A small network was trained on made-up records. Each row is its average activation on records with the value named, seen along a few directions.
Related values have similar rows: they may be neighbours, one step apart, or belong to one group.
(in the rows, 500 means zero)
Random noise pushes rows far along 5 fixed directions. That doesn't count. These rows show it; they differ only by the noise:
[425 435 550 485 637 569 537 460 601 604 175 408 665 572 398 351 395]
[681 514 542 447 440 464 447 425 454 576 584 454 367 417 489 490 646]
[462 459 705 591 690 224 612 671 772 558 548 519 551 563 596 316 536]
[511 423 557 461 321 559 478 540 650 445 428 571 358 485 290 373 455]
[449 359 549 574 575 589 610 470 683 582 221 460 628 611 409 320 443]
[691 335 594 601 344 567 479 412 508 658 419 537 382 531 387 357 681]
[742 538 689 495 482 230 396 534 446 646 750 511 303 401 580 451 767]


Values of M:
m18: [492 498 570 575 554 391 427 594 427 549 526 639 474 577 476 502 550]
m1: [654 376 451 624 211 679 534 368 541 453 501 493 356 552 538 448 757]
m6: [591 448 420 493 653 495 553 457 471 396 659 417 561 504 597 615 550]
m16: [555 748 439 414 366 532 348 404 366 407 586 448 371 433 597 677 563]
m7: [515 625 407 351 561 461 625 470 593 353 604 373 541 385 621 561 449]
m12: [444 555 412 534 387 557 416 538 455 353 495 590 457 454 505 555 425]
m14: [310 619 503 421 559 366 525 665 546 544 348 490 598 528 467 528 269]
m8: [403 477 452 570 653 476 653 435 429 600 545 457 665 516 763 583 420]
m3: [384 354 552 593 566 528 620 507 538 600 558 531 562 462 556 391 335]
m15: [586 347 581 534 570 536 447 525 339 711 378 536 579 594 319 428 512]
m11: [432 599 424 463 403 436 505 497 451 399 667 579 423 504 540 609 511]
m4: [357 510 536 492 589 257 488 791 569 408 688 654 476 573 498 560 334]
m5: [440 434 549 474 453 538 341 531 451 525 377 502 527 433 307 435 438]
m9: [405 560 627 506 644 386 458 546 464 459 554 496 602 493 615 423 590]
m10: [551 636 452 469 141 501 363 520 460 451 563 662 207 424 356 620 551]
m13: [462 479 472 608 384 639 492 509 505 315 552 654 467 580 463 540 486]
m2: [481 515 465 445 547 604 412 513 432 361 499 527 549 486 467 503 483]
m17: [472 362 610 743 681 310 732 664 741 709 499 466 638 642 672 386 604]
A value of M combines one of 6 hidden first parts with one of 3 second parts; all combinations occur once.
m4 and m14 share the first part; m4 and m13 share the second. Which value has the first part of m13 and the second part of m14?
Answer: m16
m15 and m17 share the first part; m15 and m18 share the second. Which value has the first part of m18 and the second part of m17?
Answer: m10
m1 and m9 share the first part; m1 and m7 share the second. Which value has the first part of m7 and the second part of m9?
Answer: m5

Values of Y:
y9: [418 581 460 574 410 584 362 505 407 390 437 599 481 513 390 497 453]
y6: [470 555 557 576 584 428 555 473 467 686 404 479 602 606 602 555 532]
y2: [444 247 601 585 170 814 368 580 653 353 228 793 317 655  49 255 406]
y17: [380 391 571 449 377 533 428 723 669 299 524 586 506 526 192 390 343]
y12: [684 315 487 544 491 537 660 316 474 748 441 334 566 559 423 494 556]
y7: [388 431 523 558 458 631 630 492 842 281 394 456 561 431 523 363 442]
y14: [435 668 554 233 691 147 512 781 685 280 852 402 445 369 552 550 444]
y5: [591 501 472 483 677 542 437 403 231 627 563 484 587 467 532 523 590]
y11: [546 621 298 587 512 504 711 359 418 391 707 499 425 488 727 709 545]
y4: [547 567 277 375 487 495 654 488 509 378 835 384 409 385 656 694 451]
y15: [489 515 599 602 300 304 560 700 816 426 626 694 297 540 497 464 567]
y10: [313 637 597 305 572 473 310 550 483 652 159 344 635 331 460 345 280]
y18: [607 377 484 665 509 630 522 368 427 514 540 575 479 547 557 469 614]
y1: [277 456 152 361 642 768 711 345 507 374 421 257 763 457 585 696 144]
y8: [458 599 592 524 706 311 577 577 709 466 469 454 611 623 612 507 631]
y16: [619 561 596 614 641 379 386 508 380 565 428 462 579 676 605 452 742]
y13: [537 548 577 430 448 390 402 562 378 636 515 581 392 388 534 509 482]
y3: [588 210 465 733 385 801 559 238 298 818 181 615 584 657 478 416 596]
A value of Y combines one of 6 hidden first parts with one of 3 second parts; all combinations occur once.
y2 and y17 share the first part; y2 and y3 share the second. Which value has the first part of y3 and the second part of y17?
Answer: y1
y5 and y9 share the first part; y5 and y4 share the second. Which value has the first part of y4 and the second part of y9?
Answer: y6
y10 and y12 share the first part; y10 and y7 share the second. Which value has the first part of y7 and the second part of y12?
Answer: y14

Values of C:
c4: [569 628 520 368 291 397 329 586 369 464 699 588 192 372 433 579 540]
c5: [339 411 699 524 398 413 571 797 937 312 454 570 484 542 345 248 428]
c8: [570 374 451 664 663 466 858 405 742 545 611 383 627 602 803 470 634]
c12: [505 329 578 513 579 536 564 454 677 563 300 463 649 509 433 305 483]
c6: [486 560 617 651 668 189 476 655 440 535 813 584 485 563 679 506 614]
c3: [200 578 472 492 718 544 613 541 666 450 227 462 774 593 476 420  97]
c11: [559 770 536 206 418 372 138 634 130 383 757 657 198 328 323 710 419]
c7: [412 785 485 368 630 371 457 571 657 287 534 441 545 466 577 540 476]
c2: [421 585 547 281 499 461 150 513 128 553 460 517 441 382 439 582 392]
c1: [434 681 485 379 666 370 384 470 259 564 455 402 618 397 587 584 436]
c10: [340 446 612 437 439 462 476 621 591 511 330 559 529 542 357 428 360]
c9: [456 149 406 772 325 809 752 527 840 514 219 587 568 672 280 360 417]
C is arranged as a line.
A walk along C starts at c7 and steps to its neighbour c5. Put c8, c12, c3, c11 in the order it reaches them.
Answer: c12, c8, c3, c11
List every value one step from c2, in the order listed.
Answer: c6, c1
